A small network was shown many inputs. Here are its activations along a few directions, one row for each input.
In each table, some parts of the input vary, and every possible input appears once, in random order.
A made-up example of a description, with smaller parts first: line(4) and (point or ring(11) or (values(2) and ring(8))).
Shared parts are said once, and a part with two or three values counts as separate values.
(in the rows, 100 means zero)

Other details of the inputs shift rows strongly along two fixed directions, in all tables alike. That doesn't count.
These rows show it; all are for the same input, with only those details redrawn:
113,49,134,97,137,127,92,84,61,76,89,103
116,47,136,96,137,129,92,84,58,73,89,101
116,42,141,96,140,133,92,84,56,67,87,103
135,112,74,86,106,74,90,107,69,128,127,61
134,114,75,86,106,73,90,106,69,128,127,62
29,122,91,172,125,78,74,65,131,148,71,159
24,120,92,178,126,80,72,65,135,147,67,164
110,58,129,103,135,121,90,84,67,83,91,104

A family of inputs:
row 1: 113,46,132,93,130,127,106,87,78,50,83,86
row 2: 117,139,60,83,95,54,99,126,85,143,142,98
row 3: 106,79,126,71,116,126,80,66,73,68,106,138
row 4: 21,165,86,146,78,88,78,63,180,117,66,172
row 5: 57,59,147,117,96,125,106,95,126,62,62,144
row 6: 109,82,135,65,79,173,108,88,105,40,84,108
row 7: 102,129,60,82,69,44,105,122,104,124,140,76
row 8: 111,63,137,99,96,166,119,104,101,59,68,75
row 9: 70,137,82,139,89,81,97,97,148,126,73,97
row 10: 133,114,75,86,106,73,91,106,68,129,127,62
row 11: 129,115,86,75,63,75,109,121,105,108,118,41
row 12: 127,118,68,68,93,66,116,131,95,106,136,78
row 13: 5,124,87,174,99,59,86,65,162,141,74,154
row 14: 124,54,130,91,143,133,104,96,60,69,90,125
row 15: 80,145,77,133,93,86,109,109,148,120,77,120
row 16: 123,118,84,82,51,102,117,125,113,116,119,40
row 17: 109,66,140,83,93,164,130,124,103,52,83,107
row 18: 140,123,62,78,102,74,116,123,92,104,125,69
row 19: 42,68,130,132,116,100,85,80,104,103,85,173
row 20: 124,105,82,81,90,64,90,105,70,132,138,66
row 21: 121,70,133,94,102,171,130,115,103,54,71,99
row 22: 103,144,70,88,39,84,117,138,124,127,126,66
row 23: 122,145,60,59,77,69,91,93,101,98,138,80
row 24: 134,128,79,67,75,81,120,141,107,101,121,69
The inputs of row 5 and row 22 match in every part but one. If row 4 is changed in the same way as row 5 into row 22, which row does it become?
Answer: row 6
What do these inputs look like to the network?
Answer: line(4) and (point or ring(5))
List by row number the other rows that have the line(4) part in common with row 2.
Answer: row 3, row 10, row 14, row 19, row 20
List by row number the other rows that have the line(4) part in common with row 18.
Answer: row 1, row 7, row 12, row 13, row 23
Change only the ring(5) part in row 17. List by row number the other rows that result.
Answer: row 8, row 16, row 21, row 22

A family of inputs:
row 25: 52,163,59,156,78,72,110,111,171,153,82,114
row 26: 51,164,65,135,76,58,96,103,159,145,95,148
row 27: 130,32,146,82,126,131,102,94,58,59,92,76
row 28: 132,134,67,80,60,78,116,127,113,120,124,28
row 29: 52,150,55,165,116,44,88,92,130,174,98,129
row 30: 41,80,128,153,131,119,79,52,119,97,50,156
row 31: 39,83,134,156,118,131,83,57,135,87,42,158
row 32: 108,63,138,104,126,150,106,90,92,58,63,118
row 33: 103,116,93,101,64,106,98,116,92,138,118,75
row 34: 140,44,130,83,147,135,99,90,45,62,95,95
row 35: 30,92,133,141,101,147,93,60,152,71,50,167
row 36: 130,38,146,87,137,138,113,105,63,57,81,90
row 37: 79,83,128,95,91,111,99,87,109,73,87,127
row 38: 136,103,78,84,110,77,85,91,60,120,127,61
row 39: 78,136,82,122,110,87,84,89,118,123,96,136
row 40: 140,114,72,68,114,81,93,104,63,116,136,80
row 41: 131,136,62,70,60,76,127,147,113,111,131,51
row 42: 52,151,55,139,103,40,85,91,128,162,113,151
row 43: 88,72,119,109,121,104,102,104,93,89,88,125
row 44: 166,70,118,52,83,144,119,139,46,89,130,49
row 45: 69,119,95,135,92,81,94,93,133,126,80,102
row 46: 123,110,84,67,82,72,96,106,80,105,134,78
row 47: 146,150,53,60,78,59,86,110,80,130,149,47
row 48: 17,84,139,145,91,132,102,68,159,71,53,179
row 49: 134,106,88,71,84,85,115,136,92,98,119,67
row 50: 137,129,82,66,89,101,102,115,94,97,117,79
row 51: 138,43,142,79,122,143,119,114,72,53,82,80
row 52: 125,100,81,67,95,65,91,100,68,113,141,79
row 53: 146,142,54,57,78,51,105,133,83,130,150,65
row 54: 78,61,119,113,124,93,90,84,80,94,98,118
row 55: 143,82,113,66,85,137,112,105,85,60,100,50
row 56: 91,58,132,97,137,123,80,63,68,75,92,129
row 57: 74,135,80,108,71,93,116,113,146,106,102,124
row 58: 32,156,63,146,58,63,102,104,173,144,92,117
row 59: 107,44,129,104,134,111,94,82,65,84,95,92
row 60: 172,81,104,55,114,115,106,115,49,77,116,52
row 61: 87,44,149,97,106,130,102,95,96,55,74,113
row 62: 121,126,66,79,77,50,97,121,85,130,140,53
row 63: 89,105,114,98,98,142,111,96,122,68,80,124
row 64: 106,164,61,91,70,68,85,101,122,132,123,80
row 65: 86,65,116,112,133,98,99,97,81,94,95,128
row 66: 103,72,129,104,110,159,119,97,109,55,66,109
The inputs of row 41 and row 58 match in every part but one. If row 60 is changed in the same way as row 41 into row 58, which row does it become?
Answer: row 30
What do these inputs look like to the network?
Answer: values(2) and (point or (line(4) and ring(5)))
A walk changes only the line(4) part. It starts at row 35 and steps to row 64. List the rest of the walk in order.
Answer: row 47, row 56
Change only the values(2) part in row 42. List by row number the other rows that result.
Answer: row 52

A family of inputs:
row 67: 59,74,144,109,110,167,98,66,133,52,45,139
row 68: 161,106,101,60,93,132,131,131,87,73,107,29
row 69: 171,82,103,71,108,96,92,101,46,103,126,44
row 70: 53,147,70,118,81,47,78,100,136,139,109,117
row 71: 71,65,159,130,108,181,105,79,122,59,46,132
row 72: 62,165,62,123,84,44,83,110,137,146,120,139
row 73: 145,85,101,48,84,85,119,112,80,83,140,55
row 74: 60,47,140,144,113,145,112,93,127,56,40,144
row 75: 55,159,49,130,99,47,79,78,115,159,121,112
row 76: 140,80,104,59,86,97,94,134,67,100,123,54
row 77: 60,66,138,117,104,145,106,82,120,52,56,172
row 78: 80,73,144,107,116,173,101,78,128,44,55,156
row 79: 59,53,153,110,125,136,117,77,109,62,69,178
row 80: 155,90,87,56,109,85,80,90,58,96,119,57
row 81: 140,84,103,65,99,86,110,142,69,89,120,48
row 82: 84,63,145,122,147,131,80,57,84,66,68,169
row 83: 83,155,51,151,114,42,82,91,120,170,94,102
row 84: 143,89,101,51,68,107,115,113,79,62,121,52
row 85: 145,83,90,74,105,101,95,111,46,109,137,52
row 86: 63,162,63,141,52,67,104,108,145,154,101,101
row 87: 54,173,37,134,102,48,77,88,123,170,119,142
row 88: 146,72,112,59,84,105,122,125,67,97,126,54
row 89: 150,85,86,77,122,90,111,118,50,99,134,44
row 90: 65,143,58,146,86,44,110,116,154,158,104,108
What do these inputs look like to the network?
Answer: line(4) and line(6)
The inputs of row 86 and row 74 match in every part but the line(4) part. If row 88 is changed in the same way as row 86 into row 74, which row does it become?
Answer: row 90
Change only the line(4) part in row 78. List by row number the other rows that result.
Answer: row 67, row 68, row 71
Change only the line(6) part in row 77. List by row number the other rows that result.
Answer: row 72, row 78, row 79, row 82, row 87
